A small network was trained on made-up records. Each row is its average activation on records with the value named, seen along a few directions.
Values that are neighbours, or in one group, have similar rows; names and order tell nothing.
(in the rows, 500 means zero)
Strong random noise was added to every row along 3 fixed directions; ignore it. To show where, here is one row again and again, with new noise each time:
[584 336 470 513 490 422 481 541 508 480 530 572 538 591 405 449 494 541
 436]
[661 476 315 420 546 282 555 575 700 447 525 718 559 545 538 279 459 640
 446]
[221 566 665 411 547 400 696 634 444 508 653 493 538 360 430 232 723 521
 429]
[454 398 568 369 428 406 609 321 393 567 409 504 568 491 497 634 581 488
 360]
[499 341 532 626 554 476 444 770 512 427 700 543 504 586 288 240 538 544
 497]


Field VIF:
gopiv: [353 470 691 531 497 579 651 586 295 537 530 491 499 464 424 480 658 432
 416]
fotif: [326 480 628 385 446 482 583 409 436 556 520 507 616 410 611 531 643 441
 399]
liri: [483 327 696 691 398 740 365 534 261 486 560 418 557 534 400 730 567 273
 469]
duba: [412 659 610 536 551 431 563 711 460 453 557 464 353 498 405 362 560 530
 574]
gizof: [457 410 547 687 470 565 419 503 354 490 399 472 503 573 442 716 465 363
 413]
tak: [338 433 535 459 516 505 577 549 598 506 669 480 492 376 590 436 593 560
 497]
dur: [612 605 520 441 497 502 459 516 521 509 377 511 411 586 458 457 494 540
 498]
kir: [512 590 498 512 435 504 447 540 450 371 592 447 440 577 496 603 458 454
 554]
piz: [596 406 525 539 384 615 378 368 466 621 343 407 462 611 353 650 441 397
 537]
kala: [611 394 347 598 525 606 345 322 504 501 493 459 507 531 520 539 344 551
 619]
bot: [490 453 515 387 445 386 583 405 466 579 438 544 554 494 537 534 546 523
 401]
nege: [485 760 447 282 598 411 662 395 585 485 390 436 493 331 724 546 525 579
 540]
kare: [417 500 498 637 608 549 528 616 503 509 599 461 424 409 495 568 552 451
 517]
zive: [510 541 394 542 486 580 414 413 510 563 524 501 562 537 512 393 390 490
 607]
noz: [601 408 441 603 582 585 456 562 623 454 558 560 509 429 593 562 468 493
 507]
kofur: [630 310 601 689 487 774 150 604 365 416 423 304 489 759 225 729 350 407
 550]
fup: [478 515 479 619 558 414 482 733 480 458 558 584 389 557 389 342 518 551
 535]
kabup: [606 336 497 545 434 716 329 256 423 503 369 326 477 519 464 785 371 433
 581]
kod: [470 616 526 419 408 607 484 421 563 489 434 403 600 493 526 517 468 446
 565]
ror: [563 486 496 543 387 543 408 318 405 652 456 441 470 581 446 558 407 525
 539]
zuf: [506 457 495 602 540 563 428 475 466 474 528 401 361 514 541 717 400 454
 556]
A value of VIF combines one of 3 hidden first parts with one of 7 second parts; all combinations occur once.
Question: kod and kofur share the first part; kod and kabup share the second. Which value has the first part of kabup and the second part of kofur?
Answer: nege
Question: duba and fup share the first part; duba and kir share the second. Which value has the first part of kir and the second part of fup?
Answer: gizof
Question: noz and tak share the first part; noz and gopiv share the second. Which value has the first part of gopiv and the second part of tak?
Answer: bot

Field ZERIK:
gal: [342 676 574 329 450 294 752 419 408 564 435 629 537 398 684 585 642 488
 334]
relod: [545 360 459 534 548 522 470 572 587 490 585 549 541 475 552 519 511 524
 455]
kufed: [679 305 451 666 353 658 299 178 371 574 376 424 462 598 532 889 335 446
 547]
dama: [744 273 298 735 562 439 349 722 522 434 544 630 425 745 293 415 348 549
 488]
tet: [585 554 352 380 547 242 628 523 685 514 441 694 480 443 560 220 542 659
 464]
zoker: [746 449 491 513 462 593 339 336 445 443 295 413 441 615 528 866 393 477
 513]
rokot: [534 543 474 606 484 600 322 652 558 436 531 512 539 576 398 332 453 451
 569]
tuva: [634 477 434 361 484 382 583 487 611 579 514 622 573 560 509 339 492 608
 481]
zomed: [492 618 486 377 481 431 520 485 586 535 509 579 625 510 544 295 492 546
 493]
pul: [710 547 349 358 511 439 479 278 585 461 345 480 448 570 624 722 353 563
 542]
tamel: [640 387 371 410 426 385 583 485 604 444 457 616 570 523 583 694 443 455
 376]
kep: [369 703 591 495 520 633 564 562 488 522 446 430 480 407 507 471 559 439
 539]
nugu: [367 588 446 441 584 479 601 438 552 464 531 522 575 300 674 398 560 525
 511]
vime: [285 677 545 389 539 447 610 360 522 556 501 394 433 359 590 466 512 526
 581]
The values of ZERIK form a ring.
Question: Going along ZERIK from kep by way of its neighbour zoker, in what order are dama, tuva, zomed, tamel met?
Answer: tamel, dama, tuva, zomed
Question: List every value one step from vime, in the order listed.
Answer: kufed, pul

Field FEB:
fepig: [314 715 666 339 383 540 621 414 476 553 549 255 462 347 511 379 544 490
 606]
dov: [242 710 777 290 398 570 624 336 281 555 381 210 424 423 366 582 688 421
 534]
romeg: [823 589 140 444 545 253 610 414 765 437 263 809 387 454 910 659 291 699
 430]
pirev: [467 396 638 606 429 622 466 752 353 438 694 539 669 546 319 412 611 373
 423]
sek: [569 728 293 444 515 359 463 511 761 499 651 622 461 433 536  52 383 587
 761]
mur: [509 364 577 552 613 611 369 353 326 412 375 309 422 531 481 946 466 441
 506]
mepof: [395 172 538 513 477 556 510 465 531 621 650 473 490 417 521 566 602 463
 365]
keni: [674 412 247 505 519 502 452  39 465 509 317 507 530 444 787 848 286 508
 536]
nul: [390 577 750 340 445 719 480 301 317 482 191 293 525 520 490 871 603 323
 380]
niti: [620 543 294 694 544 648 292 500 643 451 579 563 572 539 531 272 306 516
 623]
movu: [474 806 440 377 564 523 422 552 780 449 545 546 593 406 632 296 532 506
 601]
mib: [505 213 670 725 502 592 446 819 273 436 683 392 582 792  68 285 494 453
 545]
zis: [542 508 608 679 515 512 443 707 379 487 547 403 259 679 168 454 586 500
 593]
bezom: [268 702 745 557 563 610 634 625 306 618 435 458 404 339 443 561 755 360
 478]
zef: [357 397 623 418 488 421 650 438 382 676 422 396 604 402 395 370 653 565
 465]
govip: [371 626 542 498 545 250 589 717 476 488 577 571 468 528 360 138 540 609
 508]
buzu: [688 243 489 466 483 426 516 418 521 465 546 640 555 525 647 731 418 578
 393]
deka: [104 604 815 404 386 505 653 392 168 657 439 419 542 462 504 764 675 286
 277]
rop: [327 676 475 223 466 532 663 109 499 537 404 334 521 259 843 860 585 452
 463]
suru: [414 338 511 705 521 467 470 751 497 422 717 569 394 568 414 522 452 490
 416]
bizig: [524 117 560 768 457 705 313 759 473 527 656 531 586 602 234 301 570 478
 496]
The values of FEB form a 3 by 7 grid.
Question: List every value one step from zef, in the order listed.
Answer: mib, bizig
Question: List every value one step from dov, in the order listed.
Answer: fepig, nul, zis
Question: List every value one step from buzu, in the order listed.
Answer: pirev, mepof, suru
Question: List every value one step from keni, in the order listed.
Answer: niti, rop
A value of FEB combines one of 3 hidden first parts with one of 7 second parts; all combinations occur once.
Question: keni and romeg share the first part; keni and niti share the second. Which value has the first part of niti and the second part of romeg?
Answer: bezom
Question: mib and govip share the first part; mib and pirev share the second. Which value has the first part of pirev and the second part of govip?
Answer: deka
Question: mur and rop share the first part; mur and nul share the second. Which value has the first part of nul and the second part of rop?
Answer: movu
